These are the activations of a small neural network, seen along a few directions. Each row is one input.
In each table, some parts of the input vary, and every possible input appears once, in random order.
A made-up example of a description, with smaller parts first: one of 2 separate values, together with either a single point or one of 11 places around a ring or (one of 5 places around a ring, together with one of 6 places along a line).
Shared parts are said once, and a part with two or three values counts as separate values.
In the rows, zero is written as 128.

Other details of the inputs shift rows strongly along three fixed directions, in all tables alike. That doesn't count.
These rows show it; all are for the same input, with only those details redrawn:
[183  61 123 116 145  56 128  80 102  69 195 179 115]
[101 149 132 120 123 168 133 135 128 137 105 132 141]
[ 78 150 122 136 138 173 152 146 136 173 105 118 116]
[ 64 104  94 167 185 150 179 143 141 217 130 134  78]
[112 180 149 101  91 179 116 131 125 110  95 120 159]
[191 112 153  91  95  73 107  77  99  37 188 142 125]
[141  69 107 142 163  62 161  96 114 131 205 142  58]
[ 76 115 104 155 166 151 167 138 136 190 127 133  93]

Table:
R1: [111 184 151  97  89 181 114 129 124 106  91 118 163]
R2: [125 195 156 115  63 100 119 101 125  94 187  40  73]
R3: [127 195 155 142  64 164 104 154 137 116  89  55 140]
R4: [ 61 103  92 168 187 152 181 146 141 217 128 134  80]
R5: [ 93 150 125 153 132 159 136 158 142 157  90 104 138]
R6: [147  91 107 120 178 123 126 157 146 194 105 169 143]
R7: [113  68  97 146 186 128 132 124 134 127 117 208 170]
R8: [167 110 136 136 112 144  87 140 126  73  73 164 207]
R9: [130 139 138 107 114 156  94 122 128  75  93 170 209]
R10: [142 187 158 124  65  89 121 119 121  94 167  25  74]
R11: [149 138 133 160  97  74 135 121 126 125 177  45  53]
R12: [158  64 114 141 166 108 115 130 123  90 102 199 193]
R13: [ 86 190 142 111  99 188 131 142 132 144  95  96 135]
R14: [188  84 119 119 154  42 130 117 130 161 193 122  67]
R15: [203 106 139  76 133 122  77 139 129 107  86 195 214]
Q: What is each input in this table made of?
A: one of 3 separate values, together with either a single point or one of 4 places along a line
Q: The inputs of R7 and R9 match in every part but the choice among 3 separate values. If R6 is changed in the same way as R7 into R9, which row does it become?
A: R15
Q: Which other rows does R1 become when the choice among 3 separate values takes its other values? List them by row number.
A: R4, R13

Table:
R16: [122 126 121 154 129  83 145 116 130 131 180  85  70]
R17: [177  94 135 104 124  95 107  99 110  61 152 175 159]
R18: [194 138 156  96  83  82  84 101 116  61 155 116 147]
R19: [100 115 115 150 148 135 151 133 127 149 126 131 111]
R20: [158 187 159  93  68  99 109 115 120  97 160  51  91]
R21: [143  91 120 125 152 109 133 114 121 116 148 168 131]
R22: [136 167 149 115  95 165 109 150 129 124  81 107 161]
R23: [125 130 133 119 118 163 112 130 125  97  93 159 179]
R24: [137  86 114 134 152 106 133 108 120 116 149 165 125]
R25: [ 95 162 135 119 119 182 127 141 130 135  84 128 161]
R26: [117 129 124 138 127 104 147 115 122 127 166  99  80]
R27: [ 92 160 129 129 123 181 130 150 138 147  88 125 152]
R28: [ 77 121 106 152 166 157 162 148 143 200 119 132 103]
R29: [ 95 121 114 140 151 151 147 135 135 168 121 140 117]
R30: [144  85 116 135 150 105 134 115 121 109 148 164 130]
R31: [ 83 125 108 154 151 156 149 140 138 167 113 131 115]
R32: [ 98 164 137 116 117 180 127 141 131 136  87 125 159]
R33: [157  85 112 125 158  99 124 131 131 133 136 161 133]
R34: [138 164 146 117 102 154 107 152 138 125  90 107 162]
R35: [137 134 138 105 114 156 105 122 123  93 100 164 183]
R36: [124  95 112 140 155 109 143 121 128 135 150 150 114]
R37: [178 160 160  94  76 146  83 135 122  72  93 128 188]
R38: [144  89 116 145 158 102 132 135 130 140 129 145 129]
R39: [139 188 161 101  65 115 118 101 116  95 167  60  87]
R40: [178  78 130 119 129  90 111  98 107  56 150 182 154]
R41: [148  84 108 131 160 100 128 127 130 138 136 158 124]
R42: [105 125 112 140 154 147 140 150 144 190 109 129 117]
R43: [109 177 142 128  94 116 144 119 129 152 175  47  54]
R44: [106 120 113 157 152 143 140 155 144 181 103 119 120]
R45: [149  88 116 148 150 111 132 136 127 143 127 145 120]
R46: [117 174 149 113  92 171 114 141 127 110  94 112 158]
R47: [ 83 124 109 151 152 154 150 139 139 169 114 132 117]
R48: [122 181 141 131  97 107 132 135 141 163 160  37  66]
R49: [ 90 161 130 141 117 179 121 150 142 134  80 119 164]
R50: [134  86 117 129 160 108 142 114 120 125 146 170 125]
R51: [149 124 129 109 133 142 109 141 135 130  99 161 172]
R52: [104 121 118 136 150 135 149 127 128 155 130 135 111]
R53: [147 131 132 121 121  90 132 118 126 143 165  97  82]
R54: [122 136 136 116 118 163 116 131 123  97  90 155 179]
R55: [137  82 115 133 156  99 138 110 118 109 148 168 130]
R56: [145 139 137 123 116 101 119 123 129 128 142 101 114]
R57: [122 128 125 149 123  86 142 112 125 119 173  90  81]
Q: What is each input in this table made of?
A: one of 3 separate values, together with either a single point or one of 5 places along a line or one of 8 places along a line
Q: The inputs of R28 and R50 match in every part but the choice among 3 separate values. If R16 is changed in the same way as R28 into R50, which row does it become?
A: R57

Table:
R58: [109 105 111 125 150 161 112 124 136 117  90 193 191]
R59: [ 93 117 107 151 158  98 185 128 130 193 184  87  28]
R60: [167 177 169 103  49 111 110  93 106  58 185  76  95]
R61: [159 135 134 122 117 131 100 142 139 111 103 131 169]
R62: [151 102 137 127 124 121 123 116 109  68 128 164 160]
R63: [120 173 144  96 108 151 112 134 133 118 112 116 157]
R64: [127  56 104 165 174  98 160 114 111 129 148 167 101]
R65: [125  81 109 145 165  92 135 111 125 110 146 158 135]
R66: [146 137 139  99 115 158 106 134 123 118  80 158 178]
R67: [147  65 106 148 176  87 152 126 127 163 162 161  93]
R68: [104 189 145 134  87 171 127 164 139 161  88  58 117]
R69: [ 96 141 121 133 161 191 123 172 154 186  64 164 186]
R70: [182 125 148  81  97  65 102  80 102  49 175 128 124]
R71: [ 74 190 133 142  98 157 142 133 143 170 142  53  70]
R72: [121 128 113 150 141 130 131 148 143 168 111 106 117]
Q: What is each input in this table made of?
A: one of 3 separate values, together with one of 5 places along a line
Q: The inputs of R69 and R71 match in every part but the place on the line of 5. If R67 is changed in the same way as R69 into R71, which row does it become?
A: R60
Q: Which other rows does R64 become when the choice among 3 separate values takes its other values? List them by row number.
A: R62, R65
